Each row below holds a small network's activations on one input, seen along a few directions.
In each table, some parts of the input vary, and every possible input appears once, in random order.
Descriptions start from the smaller parts, as in this example, which fits no table here: one of 5 places around a ring, together with either a single point or one of 11 places along a line or (one of 2 separate values, together with one of 6 places along a line).
Shared parts are said once, and a part with two or three values counts as separate values.
(in the rows, 128 means zero)

Other details of the inputs shift rows strongly along two fixed directions, in all tables alike. That doesn't count.

Table:
row 1: [137 175 146  98 132 183 161 112  75 136 130 139 137 128  98]
row 2: [103  89 119 131 129  81 108 157 153 120 128 121 118 148 141]
row 3: [125 121 163 116 133 208 135  99 145  92  82 105 117 124 183]
row 4: [124 139 120 123 125  85 120 155 124 153 155 147 131 141  97]
row 5: [127  83 133 139 160  86  82 112 235  97 104 121  74 123 156]
row 6: [121 109 103 154 130  23 102 172 143 164 165 133 135 128  88]
row 7: [122 126 135 131 113 148 126 121 134 122 110 119 115 141 155]
row 8: [128 146 146 125 129 160 134 116 125 138 123 138 120 128 121]
row 9: [130 121 161 122 125 200 140  90 135  95  93 108 123 113 177]
row 10: [108  87 115 149 104  68  91 168 194 115 118 122  94 150 153]
row 11: [122 105 104 139 119  66 112 162 117 134 144 123 141 147 113]
row 12: [130 128 102 130 129  78 137 148  76 144 146 120 164 142 105]
row 13: [134 128 147 138 128 157 130 115 151 130 127 129 117 104 133]
row 14: [128 121 152 130 135 202 135  86 133  85  96 117 132 101 182]
row 15: [169 170  98  92 145 160 173  78  50 118 119 131 153 140 115]
row 16: [139 139  86 154 110 120 143 135  96 152 159 121 141 123 119]
row 17: [ 95  73 165 134 127 135  79 132 235  73  77 102  63 128 199]
row 18: [140 168 125 115 118 129 153 136  85 155 145 155 147 137  81]
row 19: [129 142  98 121 114  91 137 156  84 148 153 133 145 159 111]
row 20: [135 128  91 167 114  66 109 178 158 178 169 136 109 128  99]
row 21: [134 170 125  87 140 148 172 121  39 157 149 154 178 131  73]
row 22: [117 115 168 101 146 152 118 109 135 102 103 131 145 115 123]
row 23: [135 133 103 163 121 100 122 142 144 159 167 132 124 111 105]
row 24: [140 155 167 114 148 225 152  73 106 105 109 139 150  84 144]
Each input here is: one of 2 separate values, together with either a single point or one of 11 places along a line.
- Changing only the choice among 2 separate values turns row 24 into row 14. The same change can be made to row 13. Which row results? => row 9

Table:
row 25: [150 181 140 118 129 202 166  89  87 146 136 145 145 112 117]
row 26: [152 149 164  98 153 197 144  71 144 111  84 109 108 114 134]
row 27: [133 140 145 132 121 191 140  94 139 114 110 122 117 120 170]
row 28: [133 156 140  86 148 151 155 114  80 122 128 146 160 130 106]
row 29: [145 165 138 125 134 204 168  93  80 143 138 132 155  94 106]
row 30: [139 119  95 183 115  73 112 171 157 167 174 128 116  99 107]
row 31: [127 109  92 157 131  29  96 157 147 147 159 134 134 132  97]
row 32: [135 153  97 116 110 102 150 162  57 164 160 133 160 157  86]
row 33: [152 180  86 137 111 130 147 141  82 161 173 164 131 127  80]
row 34: [148 176 137 121 134 207 163  87  81 151 135 136 149 102 114]
row 35: [111 107 120 134 124  55 100 170 157 145 147 137 111 137 110]
row 36: [108 119 171 105 133 169 130 118 118 101  85 113 133 142 153]
row 37: [144 165 114 121 113 191 154 110  86 117 128 141 128 130 135]
row 38: [109 103 100 138 118  57 107 172 152 134 144 124 112 147 131]
row 39: [125 145 132 121 114 106 139 146  88 160 144 136 154 143  78]
row 40: [119 127 111 120 115  89 128 158 103 141 141 129 130 146 117]
row 41: [124 110 147 146 127 184 129 107 158 106 112 104 117 102 168]
row 42: [107 118 170  93 153 159 125 109 147  91  98 130 126 125 146]
row 43: [119 105 152 113 153 129 115 111 156 102 102 133 134 121 143]
row 44: [ 97  81 160 137 116 111  94 142 190 103  93 104 107 142 159]
row 45: [124 113 136 147 116 156 116 119 181 102 110 127  92 125 175]
row 46: [120 106 154 106 150 129 116 114 149 100 108 136 127 126 141]
row 47: [132 105  96 185 108  81 107 170 160 147 158 111 111 110 141]
row 48: [147 161 117 132 120 189 158 102  81 148 136 123 143 116 134]
row 49: [119  96 131 130 137 109 111 116 147  99 110 112 124 133 153]
row 50: [115  92 138 133 137 117 103 111 165  85  95 107 126 127 167]
row 51: [112  86 146 117 138 123 106 121 168  85  95 119 112 134 171]
row 52: [113 104 124 137 122  59  96 177 163 147 149 131 117 144 106]
row 53: [131 121  95 129 127  85 129 144 107 135 139 132 146 143 122]
row 54: [105 113 177 115 140 138 111 129 153 114  97 124 122 133 131]
row 55: [116 105 112 127 128  85 115 152 147 119 129 126 122 142 140]
row 56: [154 178  90 143 110 127 156 136  86 171 175 163 135 128  82]
row 57: [142 117 125 130 130 129 118 113 174 118 100  95  85 134 152]
row 58: [145 149  99 120 138  89 148 127  63 155 161 143 165 133  78]
- Changing only one part turns row 41 into row 29. The same change can be made to row 38. Which row results? => row 42
- What is each input in this table made of? => one of 2 separate values, together with either a single point or one of 6 places along a line or one of 10 places along a line
- Which other rows does row 54 become when the place on the line of 10 takes its other values? List them by row number. => row 28, row 31, row 35, row 39, row 42, row 43, row 46, row 52, row 58
- Which other rows does row 39 become when the choice among 2 separate values takes its other values? List them by row number. => row 44
